These are the activations of a small neural network, seen along a few directions. Each row is one input.
In each table, some parts of the input vary, and every possible input appears once, in random order.
A made-up example of a description, with smaller parts first: line(4) and (point or ring(9) or (values(2) and ring(8))).
Shared parts are said once, and a part with two or three values counts as separate values.

Other details of the inputs shift rows strongly along two fixed directions, in all tables alike. That doesn't count.

Table:
r1: [-36  -4  29 -25  44   1  22  39   8 -19  -8 -15   8]
r2: [  2  30  17 -32 -18 -12  12 -38  12  46   0 -10  -3]
r3: [-15   8  -7  16  -9  15 -26  46   7 -22  -4   3  28]
r4: [ -4  -2  -9  26 -17  16  12  37  16 -25  22   2  34]
r5: [-31  -3  25 -15  50   1  18  41   8 -14  -9 -23   1]
r6: [ 35  16 -28  33 -37  26  10 -35   4  -5  19  34   2]
r7: [  4   3   4 -28  22 -10  -8 -18   1  39 -33   0 -50]
r8: [ 40 -10 -32  12 -22  14 -13 -25  -7   2  -7  15 -13]
r9: [ 11   4  15  28   2  -7 -38  29   1 -18  -9 -54  41]
r10: [-37  -4  28 -25  40   2  25  41  10 -15  -4 -13  10]
r11: [ -2 -23 -12  45  -9 -14 -28  26 -10 -23  14 -26  31]
r12: [ 14  30 -25  15 -38  19 -12 -18   8  13   1  35  -5]
r13: [-11 -21 -14   6 -19   4 -30  44  10 -16  -4  -7  26]
r14: [-54   6  39 -21  40 -23  10  30  -3  -4   3 -14  12]
r15: [ 37  19 -33  34 -17  26  -6 -18  -4  -4  -3  22  -5]
r16: [-47 -17  31 -29  25 -34   9  35   3   7   6 -24   8]
r17: [ 35  29 -33  45 -29  24 -27 -19  -2   9  -4  23 -11]
r18: [  8  -9   7 -26   0 -13  28 -34  -5  22  11   9 -32]
r19: [ -3  -3  15 -26  24 -26   1 -44 -17  27  -5  -1 -37]
r20: [-41   4  24 -37  33   3  22  48  14  -7 -16  -5   9]
r21: [ -2  -3  12  -9  26 -27   1 -35 -15  30  -7 -11 -35]
r22: [-18 -27  -2  20 -11 -14 -18  25  -6 -21  17 -17  33]
r23: [ 11  -9  -3 -33  11   2   7 -27  -3  16 -22  14 -28]
r24: [  7   0   0 -32   9  -6 -13 -21  -3  28 -24   9 -38]
r25: [ 36 -16 -25  23 -41   4   1 -41 -11  -6  23  18  -3]
r26: [ -4 -20 -16  14 -21   7 -39  38   7 -20  -8  -5  27]
r27: [ 39  15 -18  44 -18  13   3 -39 -18  -3  16  16 -15]
r28: [-12  -3  15 -29  12 -25   8 -37 -11  28   3   6 -25]
r29: [ -4 -21 -18  18 -31   8 -34  43  12 -18   3  -2  30]
r30: [ -6  -2  -5  35 -23   7   6  31   3 -35  31   0  35]
r31: [ -3 -34 -10  13  -4   7  -8  30   5 -33   3 -16  28]
r32: [-48   7  34 -13  37 -22   4  27  -4  -9   3 -15  11]
r33: [  0  15  14 -19   9  -3  29 -33  -8  10   9  19 -25]
r34: [  8  21   0 -22  20  11  16 -22  -5  16 -16  19 -31]
r35: [-19   7  -2  42 -22  -5 -10  28   1 -22  29   0  43]
r36: [ 14 -33 -16  43  -6  11 -10  33   3 -28   1 -23  22]
r37: [-42  15  23 -26  42  -4  -6  51  10   1 -25 -15  -3]
r38: [ -2  -5 -11  32 -17  22   1  33  11 -36  19   2  38]
r39: [-47  16  22 -32  20  -3   5  59  22  10 -10  -5   7]
r40: [ 39 -15 -24  22 -37   4   0 -46 -15  -4  20  18  -7]
r41: [ 42  20  -8  21 -43   5 -29 -54  -6   7  -1  -6  16]
r42: [-30  -1  28 -10  43 -12  20  30  -4 -16   0 -21   0]
r43: [ 40 -16 -33  19 -36  17   0 -39  -2  -1  13  22  -4]
r44: [ 44 -16 -32  31 -18  13  -7 -32  -4  -3   2   6 -12]
r45: [ 11  -6   1 -32  25  -2  10 -24  -3  23 -28   3 -41]
r46: [  6  17  12 -15  21  -4  22 -36 -16  10   4  12 -34]
r47: [ 28  25 -23  54 -23   2 -18 -43 -18   3  19  17  -3]
r48: [-15  11 -12  17 -22  18 -22  44  12 -15   5   8  31]
r49: [ 12 -11   0 -27   1  -1  25 -29   5  22   0  13 -28]
r50: [-17   8  -2  41 -24  -6  -8  31   3 -17  34   0  43]
r51: [  4 -35  -6  23 -14  -3  -9  22  -8 -36  15 -15  29]
r52: [ -3  19   8 -34  24  11  19 -21  -2  14 -18  21 -27]
r53: [ 47 -10 -36  33 -25  19 -12 -24  -7   6  -9  11 -14]
r54: [ 31   1 -37  16 -52  12 -27 -26   4  12   2  29  -6]
r55: [-28  -1  25  -7  47   2  22  37   7  -9 -11 -24  -4]
r56: [-35 -24  16 -37  22  -7  16  50  18  -5 -19 -16  10]
r57: [ 43  15 -32  38 -21  25  -1 -33  -7 -10  13  22  -4]
r58: [-12   2  -9  14 -14  19   5  48  14 -22   3   3  33]
r59: [ 16  26  27 -30  25 -16 -13 -45  -7  26 -26 -25 -19]
r60: [ 19  -4 -23  25 -40 -11 -12 -41  -9   8  22  16   0]
r61: [-43   8  33 -10  41 -21   3  26  -7  -7   1 -17   6]
r62: [-25 -26  14 -34  19  -5   7  43  12  -7 -17 -13   7]
r63: [ 28  28 -30  27 -29  21 -26 -16  -4   2   0  28  -6]
r64: [ 10 -11   4 -31  29  -5  16 -30  -3  16 -15   0 -37]
r65: [-31   8  40 -39  18 -19  -3  21  10  10 -15 -46  26]
r66: [ 14  27  29 -38  19 -16  -6 -48  -8  31 -23 -21 -20]
r67: [-13   9 -11  18 -18  18 -25  43   8 -17   3   8  30]
r68: [  1  19  12 -19   3  -6  36 -29  -3  16  15  20 -25]
r69: [  4 -13   7 -36  19  -3  22 -32   1  17 -11   9 -31]
r70: [-18  25  21 -17  16 -16  16 -33  -9  22   6  16 -20]
r71: [-42  -3  37 -28  39 -11  26  34  -2 -15   5 -13   7]
r72: [  4 -32 -20  28 -26  10  -3  31  14 -32  14  -8  37]
r73: [ 36 -12 -36  11 -33  17 -11 -23  -4  -1   0  22   0]
r74: [ -5  -6   1  31  -7   9  -1  26  -8 -38  21  -4  31]
r75: [ -1   6 -19  25 -25  21   0  47  18 -25  13   8  40]
r76: [ 14 -10   5 -23  16 -15  15 -39 -17  14  -3   0 -37]
r77: [-13 -27  -5  27 -10 -14 -26  24  -8 -26  16 -19  36]
r78: [  1  29  17 -31 -15 -12  11 -41   9  41  -6 -10  -3]
r79: [ -3  27  16   4  25 -14  11 -40 -16  26  -3   6 -35]
r80: [ 11 -12  10 -13  27 -15  17 -31 -12  18  -8 -10 -40]
r81: [  5 -10   8 -27   1 -14  26 -37  -5  16   6   8 -32]
r82: [  6   2  -2 -28  14  -8 -14 -22   0  32 -27   8 -42]
r83: [-29   3  22 -15  47   4  14  53   8  -7 -24 -20   0]
r84: [ -9 -15 -19  10 -30   1 -25  51  21 -12   2  -4  30]
r85: [ -2  23  28 -35  -7 -12   4 -39   7  35 -12 -14  -7]
r86: [ 10 -31 -13  38 -10  -3 -11  28  -9 -33  14 -24  25]
r87: [ 36  -7 -35  11 -42  17  -4 -19   4   7   6  25   0]
r88: [ -2  22   7 -36  20   9  23 -21   1  18 -16  24 -27]
Description of these inputs: line(8) and (point or (values(2) and line(5))).
The inputs of r73 and r8 match in every part but the line(8) part. If r71 is changed in the same way as r73 into r8, which row does it become? -> r46
The inputs of r3 and r63 match in every part but the line(8) part. If r51 is changed in the same way as r3 into r63, which row does it become? -> r76
Which other rows does r69 become when the values(2) part takes its other values? List them by row number. -> r10
A walk changes only the line(5) part. It starts at r32 and steps to r74. List the rest of the walk in order. -> r1, r52, r3
Which other rows agree with r58 in the line(8) part? List them by row number. -> r6, r12, r30, r35, r54, r56, r60, r72, r78, r81

Table:
r89: [ 11   1  -5   7   0  -2  10 -18  -7   2   8   6  -8]
r90: [  9   3   0   7  -4  -1   6 -19 -10   2  10   5  -8]
r91: [ 10   8  -2   7  -2   0  -4 -17  -4   8  -2   4  -6]
r92: [ -4   1   2  12  -4   4   1  12  -1 -11  11   0  10]
r93: [  2  -6  -2  11  -1   0 -10   8  -1  -8   0  -9  10]
r94: [  2   5  -1 -13   5   5   7  -8   2   9  -8  13 -17]
r95: [ 13  -1  -2  -1 -13  -4   3 -21  -2   9   3  -2  -2]
r96: [-29   1  24 -29  36 -11  22  19   5   4  -6  -8 -10]
r97: [ 12   2 -11  -5  -7  10   0  -7   0   5  -6  15 -11]
r98: [  4   6   4  -9   8  -1  -1 -14  -1  12  -8   3 -13]
r99: [-8  4  4 -4  7  2 -4 13  4  1 -7 -4  4]
r100: [ -9   4   7 -10  -3   0   4  13   9   2  -2  -6  10]
r101: [ 11  10  -9  -2  -4   8  -4 -11   2   8  -7   7  -8]
r102: [-11   0  12  -2   9  -2   7  10  -1  -5   6  -4   2]
r103: [  6  -5  -7   0 -11  -7  -3 -17  -2  10   4   6  -8]
r104: [ -6   4  -2   2 -10   3  -5   9   2  -8   5   4  17]
r105: [ 14   0  -7   2  -2   1  -5 -17  -2   5  -4   0  -9]
r106: [-12  -4   9  -8   3  -6  -1   6   0  -6   3  -5  10]
r107: [ 10  10  -3   6  -3   1  -4 -16  -3   8  -3   6  -6]
r108: [-1  8 -3 11 -4  4 -8 12  2 -4 -2 -1 11]
r109: [  8 -16  -9   6  -5   3  -4   9  -4 -10   0  -3   4]
r110: [-12  -2   8  -8   2  -5  -1   8   1  -5   3  -3  10]
r111: [-12  -9   4  -7   1  -9  -2  10   4   3   1  -6   2]
r112: [ 14  -4 -10  -3  -6   7   0 -10  -1   3  -4  11 -11]
r113: [-12   2   6  -9   1  -2  -1   9   2  -4   2   0  11]
r114: [ -9   1   8 -10  -2  -1   3  13   8   1  -1  -9  10]
r115: [  2  -9  -6   8  -4   6  -3  13   4 -10   0   1   5]
r116: [  4  -5  -5   8  -2   3 -10  10   3  -7  -2  -9   9]
r117: [-4 -2 -6 10 -4  8  0 12  3 -9  2  2 10]
r118: [-3 11  0 11 -5  3 -9 12  1 -6  0 -3 10]
r119: [ -2   9  -1  13  -6   2 -10   9   0  -6   2  -4   9]
r120: [  7  -8  -1 -15   7   0   6 -12  -4   6  -7   5 -19]
r121: [  5  -6   1 -10   8  -1   7 -14  -2   6  -5   5 -19]
r122: [  0   2  -3   9  -3   5 -11  13   3  -5  -2  -4  10]
r123: [  9   9  -1   8  -4  -3  -5 -20  -6   5   1   0  -7]
r124: [ -3  -3   3  12  -2   0   2   9  -3 -12  12  -4   9]
r125: [-11   4   5  -3  11   1  11  15   4  -5   3   1   3]
r126: [ -2  -8   1   5  -7  -6  -5   3  -4 -10   8  -6  16]
r127: [-48  -6  39 -59  46 -24  19  23   9  20 -18 -16 -19]
r128: [  7 -13  -9   5  -5   6  -5  11   1 -10  -1   0   4]
r129: [ -8 -10   5  -2  10  -4   7   6  -3  -5   0  -7   2]
r130: [  1  -7   0   5 -12  -2  -2   6   4  -5   5 -11  15]
r131: [ -3  -6  -5  11  -3   6   1   9   2 -10   3   1  10]
r132: [ -5   4   1  11  -5   6   1  15   1 -10  10   1  11]
r133: [  9   5  -5   6   0   1   9 -16  -3   2   7  10  -8]
r134: [  3   1  -7   6  -4   7 -10  12   4  -5  -3  -5   9]
r135: [  0   0   1  15  -2  -5  -8   5  -6  -8   3 -11   9]
r136: [  4   4   5  -5  10  -7   2 -17  -7  12  -6  -2 -13]
r137: [ -1  -6   2 -12   1 -12   3 -16  -4  15   0   1 -15]
r138: [  4   3  -9  -3 -13  -1  -4 -12   2  12   2  12  -8]
r139: [  5   0  -3 -17   5   5   5  -8   0   9  -9  11 -18]
r140: [  5   5   0 -12   8   1   0 -13   1  11  -9   2 -15]
r141: [ -1  -4  -3  14   1  -1   5   9   0 -12  10  -3   9]
r142: [  3   3   7 -16  -1  -5   7 -18   3  14  -2  -1  -8]
r143: [ -2 -10  -4  11  -2   2   1   7   0 -11   4  -3   9]
r144: [  7   1  -2  -2  -8  -4  -1 -22  -5   2   6   7  -1]
r145: [  5  14  -1   3  -6   7   7 -12  -3   5   6  14  -7]
r146: [ -9   5  10   1   8  -5  -4   8  -1  -3  -2 -11   3]
r147: [  2   6   7 -17  -2  -4   8 -17   4  15  -3   1  -8]
r148: [ 14  -8  -7   3  -3   1   2 -16  -6   1   0   5 -12]
r149: [ -4   6  -1 -15  -4  -4   2 -10   3  17  -3  11 -13]
r150: [ -7  -1   8   1  11  -6  -2   9  -1  -1  -4 -11   4]
r151: [ -4   5  -5  12  -3   6   6  17   4 -10   7   5  12]
r152: [  5  -9  -5   8  -1   0  -8   8  -2  -8  -1 -12   9]
r153: [-10   7   9   0   8  -4  -4  10   0  -2  -3  -9   3]
r154: [-5 -3  6 -1  9 -2 -6  9  1 -2 -5 -9  4]
r155: [ 0  6 -3 12 -3  3 -8 10  1 -4 -1 -2 10]
r156: [  3 -11  -6   9  -4   5  -3  10   2 -11   1  -1   5]
r157: [ 13  -1  -4   5  -2  -2  -5 -19  -7   6  -2   0  -7]
r158: [  8  -1  -6   4  -3   4   5 -18  -2   3   1   9  -8]
r159: [  5   7  -8   2  -6   9   6 -13   0   5  -2  15  -6]
r160: [  0  -6  -7   7  -5   9  -4  16   5 -10   0   2   6]
Describe the family of inputs behind these rows. -> line(6) and (values(3) or line(4) or line(5))
The inputs of r107 and r150 match in every part but the line(6) part. If r147 is changed in the same way as r107 into r150, which row does it become? -> r130
Which other rows agree with r160 in the line(6) part? List them by row number. -> r113, r114, r117, r119, r122, r125, r132, r134, r138, r139, r155
A walk changes only the line(5) part. It starts at r112 and steps to r115. List the rest of the walk in order. -> r131, r96, r92
Which other rows does r93 become when the line(6) part takes its other values? List them by row number. -> r98, r99, r122, r154, r157
Which other rows does r111 become when the values(3) part takes its other values? List them by row number. -> r106, r142
Which other rows does r118 become when the line(6) part takes its other values? List them by row number. -> r119, r123, r135, r146, r153
